These are the activations of a small neural network, seen along a few directions. Each row is one input.
Each table varies a few parts of the input and shows all the possible inputs, shuffled.
A made-up example of a description, with smaller parts first: values(2) and (point or ring(9) or (line(4) and ring(5))).
Shared parts are said once, and a part with two or three values counts as separate values.
In the rows, zero is written as 128.

Other details of the inputs shift rows strongly along two fixed directions, in all tables alike. That doesn't count.
To show where, the next rows are all for the same input, with only those details redrawn:
[135 106 112 120  87 139 144  99 148 134 128]
[137 127 120 131 167 149 139 138  80 138  91]
[142  84 155 149 154 128 155  91 135 148 161]
[135 123 115 128 143 146 138 131 101 136  98]
[130 134  89 107  89 151 133 130 122 129  84]
[136 123 117 127 143 145 139 130 100 137  98]
[137 127 120 131 168 149 139 140  81 138  90]

Rows:
r1: [ 98 125 149 127  80  95 131 104 187 124 167]
r2: [123 145  89 101  98 167  97 138 130 120 106]
r3: [134 133 109  93  86 136 123 136 123 124  80]
r4: [120 125 106 120 180 118 114 168 131  96 203]
r5: [112 125 157 142  73 104 139 117 195 120 167]
r6: [143 109 172 129 181 114 114 104 115 128 169]
r7: [133 152 114 111  77 117 138 150 123 126  80]
r8: [157 113 162 149 171 108 135 139  99 143 113]
r9: [127 152 119 142 143 145 117 151 107 126 126]
r10: [142  95 170 128 157 131 108 106 141 133 180]
r11: [120 148 122 156 146 138 122 155 122 124 109]
r12: [120 114 113  91  96  98 103 143 193  92 223]
r13: [128 161 113 107  84 133 101 158 131 115 106]
r14: [123 138 114 133 141 116 150 129  95 140 101]
r15: [115 152 140 116 151 120 118 142 113 114 105]
r16: [107 141 121 138 151 156 120 146 119 120 112]
r17: [107 142 137 163 134 128 142 139 144 124 147]
r18: [143  98 152 143 152 111 162  79 127 145 158]
r19: [114 137 147 151 193 127 135 126 107 123 135]
r20: [120 156 117 122  88 127 105 163 146 113  89]
r21: [140 141  91 125  84 134 134 140 125 134  79]
r22: [148 138 135 125 141 131  91 157 113 126 112]
r23: [144 119 139 155 160 137 111 129 124 136 149]
r24: [142 106 163 173 171 112 168 112 116 149 158]
r25: [113 114 123 128  84 118 122  85 175 132 187]
r26: [126 105 142 117  74  87 149  86 167 138 152]
r27: [ 99 141 145 162 190 118 138 138 106 133 141]
r28: [129 113 123 116  87 129 120  75 173 127 178]
r29: [118 124 164 140 188 133 117 146 111 124 130]
r30: [119 131 130 105  88 112 106 113 153 123 151]
r31: [142 135 135 107 141 111 137 126  98 130  92]
r32: [130 134  90 107  90 151 133 130 121 129  83]
What is each input in this table made of? -> values(2) and (point or (values(3) and ring(5)))
Change only the ring(5) part in r15. List by row number the other rows that result. -> r1, r5, r20, r29
Change only the values(2) part in r14. List by row number the other rows that result. -> r26

Rows:
r33: [112 142 104 111  47 119 130 116 176 118 128]
r34: [139 120 116 121 132 137 138 121 109 136 108]
r35: [134  86 195 178 191  98 154 100 143 141 201]
r36: [116 141 103 114  42 120 127 118 173 120 124]
r37: [134 133 137 126 136 118 127 140 117 130 120]
r38: [122 145 124 135 133 130 121 142 115 127 109]
r39: [131 130 111 131 135 142 141 130 106 136 100]
r40: [137 126 117 120 131 142 130 125 107 136  98]
r41: [134 128 119 120 144 132 123 140 115 122 124]
r42: [135 131 126 123 129 132 133 126 109 136  92]
r43: [130 135 128 120 145 131 119 133 113 124 125]
r44: [133 133 128 123 141 132 117 136 110 127 121]
r45: [142  93 181 155 174 109 136 105 136 142 180]
r46: [135 130 118 122 144 131 120 136 108 127 124]
r47: [135 130 131 126 128 122 140 125 110 136  99]
r48: [122 133  96  94  49 133 115 110 174 118 132]
r49: [125 142 130 137 135 123 130 148 116 129 113]
r50: [116 141 128 132 138 130 124 144 120 124 115]
r51: [125 140 119 134 144 138 119 143 110 127 115]
r52: [120 134 117 129 147 135 129 143 114 124 125]
r53: [127 138 123 134 129 136 137 132 108 136  89]
r54: [137 128 122 120 129 139 133 125 106 135  97]
r55: [129  79 167 154 103 110 148  72 201 133 217]
r56: [128 136 126 136 126 127 144 130 112 136  95]
r57: [138  82 180 176 201 111 149  96 130 145 208]
r58: [127 141 124 133 139 139 123 147 112 127 113]
r59: [126 114 152 148 155 123 136 111 136 132 166]
r60: [118 136 122 130 146 138 123 144 116 124 121]
r61: [125 137 122 134 148 138 123 147 116 123 117]
r62: [130 135 121 133 134 143 138 131 105 135  94]
r63: [129  96 127 132  61 128 148  74 189 140 160]
r64: [120 136  94 108  42 137 120 121 177 120 125]
r65: [129 135 117 132 144 136 128 146 112 128 120]
r66: [119 146 126 132 139 129 123 140 118 125 115]
r67: [137 129 120 121 143 133 123 141 111 128 123]
r68: [123 140 114 128 145 134 128 140 114 124 124]
r69: [132 130 120 119 148 130 123 133 112 125 130]
r70: [129 128 105 100  47 132 118 115 172 121 130]
r71: [131 134 136 125 138 117 127 141 119 123 119]
r72: [125 133 106 102  43 124 116 111 173 120 126]
r73: [129 126 120 118 146 131 123 138 113 124 128]
r74: [127 131 129 118 145 133 119 139 112 123 122]
r75: [121 142 119 129 144 137 122 138 117 125 121]
r76: [133 131 130 123 145 133 120 140 115 122 121]
r77: [125 133 132 120 139 125 120 139 118 124 119]
r78: [116 142 128 131 133 122 131 145 120 124 116]
r79: [136 130 125 122 141 136 117 140 114 129 119]
r80: [112 137  98 106  47 135 123 121 173 115 126]
r81: [127 129 125 118 147 135 117 139 114 125 123]
r82: [124 134 133 120 133 117 127 139 120 124 121]
r83: [127 138 133 122 138 116 126 135 118 126 122]
r84: [128 139 130 120 140 125 119 135 117 125 118]
r85: [131 133 134 124 139 126 120 139 121 122 117]
r86: [134 132 123 122 142 134 114 136 111 128 120]
r87: [122 143 126 134 135 131 124 147 122 121 110]
r88: [131 136 133 126 136 117 124 137 114 128 119]
r89: [136  84 189 176 194 112 146  93 135 145 205]
r90: [131  76 157 152 108 109 151  74 196 134 219]
r91: [133 129 126 122 147 135 118 140 115 123 121]
r92: [123 107 136 134  60 115 135  92 197 131 170]
Changing only one part turns r92 into r65. The same change can be made to r77. Which row results? -> r73
Changing only one part turns r52 into r50. The same change can be made to r41. Which row results? -> r85
What is each input in this table made of? -> values(2) and line(5) and (point or ring(5))
Change only the values(2) part in r66. List by row number the other rows that result. -> r84
Change only the ring(5) part in r58. List by row number the other rows that result. -> r55, r59, r80, r89

Rows:
r93: [119 148 127 119 168 129 112 160 102 115 121]
r94: [131  90 135 130 117 130 143  91 162 131 176]
r95: [131 136 122 127 160 124 134 143  92 130  99]
r96: [131 136 116 122 165 148 113 141  89 131 112]
r97: [116 141  77  95  61 132 121 129 155 117 122]
r98: [142  87 156 140 155 126 126  99 143 139 189]
r99: [117 151 121 149 159 127 137 157  98 129 103]
r100: [120 130 130 127  63 116 129 116 177 126 141]
r101: [123 127 122 131  60 131 138  96 168 135 125]
r102: [123 108 180 160 157  97 145 107 148 137 178]
r103: [113 148 139 141 148 117 126 153 118 121 124]
r104: [120 160  74  83  16 145 120 123 152 121  58]
r105: [127 142 127 135 156 123 142 141  90 136  88]
r106: [140 134 114 114 159 141 134 143  73 134  75]
r107: [137  92 160 142 158 129 125 105 148 135 181]
r108: [116 153 129 132 164 126 117 164 104 115 120]
r109: [134 131  95  92  45 136 115 121 155 122  96]
r110: [127  98 153 146 163 117 143 105 145 133 186]
r111: [118 147 116 141 165 134 130 157 101 123 112]
r112: [124 143 123 140 163 149 120 146  99 126 107]
r113: [124 136 131 121 155 136 109 150 119 117 130]
r114: [139 152 126 124 169 142 119 165  65 136  55]
r115: [127 101 169 171 154 122 144  94 147 143 173]
r116: [129 155 115 134 175 154 109 177  77 122  83]
r117: [144  97 174 148 174 107 128 111 137 133 195]
r118: [121 141 133 135 151 132 114 154 121 118 131]
r119: [122 145 107 101  47 125 119 128 160 121  97]
r120: [128 134 116 136 163 146 134 148  97 126 108]
r121: [129 100 187 159 171  93 149 102 135 140 177]
r122: [141 115 114 107  67 128 119 106 170 124 147]
r123: [129 135 127 119 154 131 109 149 111 120 136]
r124: [125 134 106 114  36 133 126 116 172 127 108]
r125: [127 160 118 139 168 147 115 177  76 128  72]
r126: [121 160  73  72  13 136 103 141 162 106  75]
r127: [138 131 128 125 160 139 125 131  87 134  92]
r128: [127 153  81  92  60 142 135 135 119 127  52]
r129: [122 138 128 119 155 121 114 146 111 119 140]
r130: [120 117 105 122  37 129 145  96 188 128 141]
r131: [140 101 139 129 106 124 131  84 162 134 169]
r132: [132  95 159 146 160 134 132  93 145 136 180]
r133: [121 113 154 150 113 112 131 113 171 129 173]
r134: [124 126 115 102  53 108 123 107 185 114 163]
r135: [134 100 139 134 117 106 144  94 163 133 184]
r136: [133 136 127 140 154 135 148 139  89 139  92]
r137: [127 134 140 122 148 114 123 138 112 123 120]
r138: [148  85 155 139 154 117 148  90 138 141 183]
r139: [120 167 113 140 171 132 136 172  67 131  65]
r140: [140  83 149 138 156 123 145  93 137 140 191]
Changing only one part turns r105 into r114. The same change can be made to r139. Which row results? -> r124
What is each input in this table made of? -> ring(6) and ring(8)
Change only the ring(6) part in r94. List by row number the other rows that result. -> r93, r107, r110, r113, r132
Change only the ring(6) part in r133. List by row number the other rows that result. -> r99, r103, r115, r125, r130
